Here are a small network's activations along a few directions, averaged over the inputs that share one value of a field.
Values that are neighbours, or in one group, have similar rows; names and order tell nothing.
In the rows, 500 means zero.
Strong random noise was added to every row along 10 fixed directions; ignore it. To show where, here is one row again and again, with new noise each time:
[540, 406, 443, 447, 513, 304, 430, 466, 241, 479, 468, 407, 482, 669, 481,
 416, 550, 537, 485, 383]
[439, 497, 480, 392, 541, 446, 415, 455, 664, 344, 267, 549, 580, 504, 327,
 455, 629, 500, 446, 479]
[464, 478, 180, 513, 528, 442, 187, 622, 253, 329, 602, 649, 591, 760, 404,
 294, 570, 546, 544, 249]
[553, 377, 653, 397, 614, 519, 454, 471, 618, 468, 324, 424, 586, 420, 568,
 642, 611, 303, 492, 475]
[509, 634, 619, 607, 315, 469, 573, 615, 301, 515, 799, 515, 244, 581, 660,
 454, 410, 534, 644, 752]
[572, 500, 493, 487, 529, 390, 506, 428, 436, 531, 354, 345, 504, 689, 597,
 330, 538, 411, 502, 428]
[631, 302, 577, 498, 565, 374, 409, 534, 522, 485, 370, 717, 547, 296, 301,
 640, 671, 671, 468, 410]
[549, 306, 351, 559, 431, 789, 522, 455, 469, 585, 643, 533, 567, 539, 649,
 629, 492, 454, 557, 435]
[468, 628, 386, 511, 266, 409, 328, 632, 598, 411, 618, 501, 431, 376, 343,
 518, 308, 362, 635, 448]
[601, 266, 733, 398, 477, 132, 403, 588, 369, 469, 322, 364, 382, 516, 549,
 625, 626, 404, 636, 484]
[601, 535, 691, 424, 699, 424, 529, 419, 406, 472, 333, 454, 538, 572, 578,
 379, 683, 476, 416, 526]
[637, 517, 654, 558, 790, 386, 462, 485, 243, 636, 647, 415, 541, 390, 553,
 579, 428, 452, 269, 387]


Field ZIMO:
mak: [555, 436, 680, 469, 607, 554, 504, 509, 324, 543, 523, 400, 553, 552, 726,
 537, 584, 375, 519, 550]
nizo: [581, 520, 476, 605, 484, 404, 680, 542, 428, 707, 457, 366, 385, 653, 709,
 354, 419, 504, 614, 434]
badin: [558, 485, 362, 531, 609, 442, 407, 473, 492, 735, 451, 244, 655, 577, 666,
 398, 348, 292, 480, 139]
kodos: [527, 315, 544, 429, 537, 328, 539, 333, 390, 623, 317, 256, 564, 566, 511,
 561, 499, 476, 394, 383]
bukuv: [421, 398, 428, 502, 513, 625, 581, 443, 573, 600, 333, 402, 573, 815, 760,
 326, 611, 496, 583, 476]
mik: [391, 448, 642, 411, 744, 524, 498, 586, 558, 411, 387, 465, 544, 587, 652,
 562, 629, 394, 474, 583]
zeze: [552, 472, 460, 614, 414, 640, 789, 405, 478, 606, 557, 467, 363, 592, 638,
 478, 456, 613, 577, 660]
vuno: [465, 444, 651, 356, 427, 206, 422, 534, 363, 255, 421, 639, 409, 370, 193,
 574, 680, 734, 523, 635]
mulo: [494, 582, 480, 366, 674, 726, 657, 432, 141, 529, 808, 449, 540, 492, 647,
 539, 477, 567, 400, 487]
konu: [512, 503, 471, 373, 445, 735, 554, 374, 330, 405, 598, 547, 539, 529, 511,
 494, 588, 561, 513, 561]
A value of ZIMO combines one of 2 hidden first parts with one of 5 second parts; all combinations occur once.
bukuv and mulo share the first part; bukuv and badin share the second. Which value has the first part of badin and the second part of mulo?
> nizo
mik and vuno share the first part; mik and zeze share the second. Which value has the first part of zeze and the second part of vuno?
> konu

Field SAL:
naro: [562, 402, 622, 635, 598, 321, 531, 598, 487, 763, 544, 405, 499, 282, 583,
 672, 348, 418, 461, 414]
bev: [307, 126, 265, 279, 354, 699, 425, 347, 534, 319, 473, 394, 573, 572, 382,
 838, 503, 404, 512, 457]
foz: [366, 282, 329, 291, 208, 227, 461, 387, 316, 379, 433, 169, 414, 561, 242,
 696, 354, 436, 516, 431]
mivo: [341, 331, 615, 560, 281, 498, 374, 703, 614, 360, 652, 798, 354, 411, 354,
 793, 572, 742, 583, 794]
ruf: [633, 604, 745, 560, 763, 194, 515, 518, 408, 532, 503, 544, 386, 353, 390,
 481, 488, 635, 269, 547]
tus: [521, 250, 462, 784, 561, 593, 368, 619, 655, 653, 474, 549, 621, 599, 717,
 635, 495, 346, 518, 417]
pokon: [415, 574, 760, 600, 542, 277, 725, 586, 677, 611, 446, 382, 235, 509, 620,
 565, 397, 519, 451, 768]
perik: [679, 519, 391, 530, 246, 541, 529, 624, 521, 453, 543, 898, 467, 115, 161,
 544, 562, 828, 758, 423]
bobo: [601, 788, 413, 219, 341, 588, 566, 265, 219, 425, 575, 435, 521, 563, 457,
 168, 578, 557, 575, 421]
keraf: [611, 191, 384, 542, 363, 428, 553, 483, 623, 619, 158, 619, 521, 650, 551,
 346, 752, 726, 717, 355]
A value of SAL combines one of 2 hidden first parts with one of 5 second parts; all combinations occur once.
foz and pokon share the first part; foz and tus share the second. Which value has the first part of tus and the second part of pokon?
> keraf
naro and mivo share the first part; naro and perik share the second. Which value has the first part of perik and the second part of mivo?
> bev
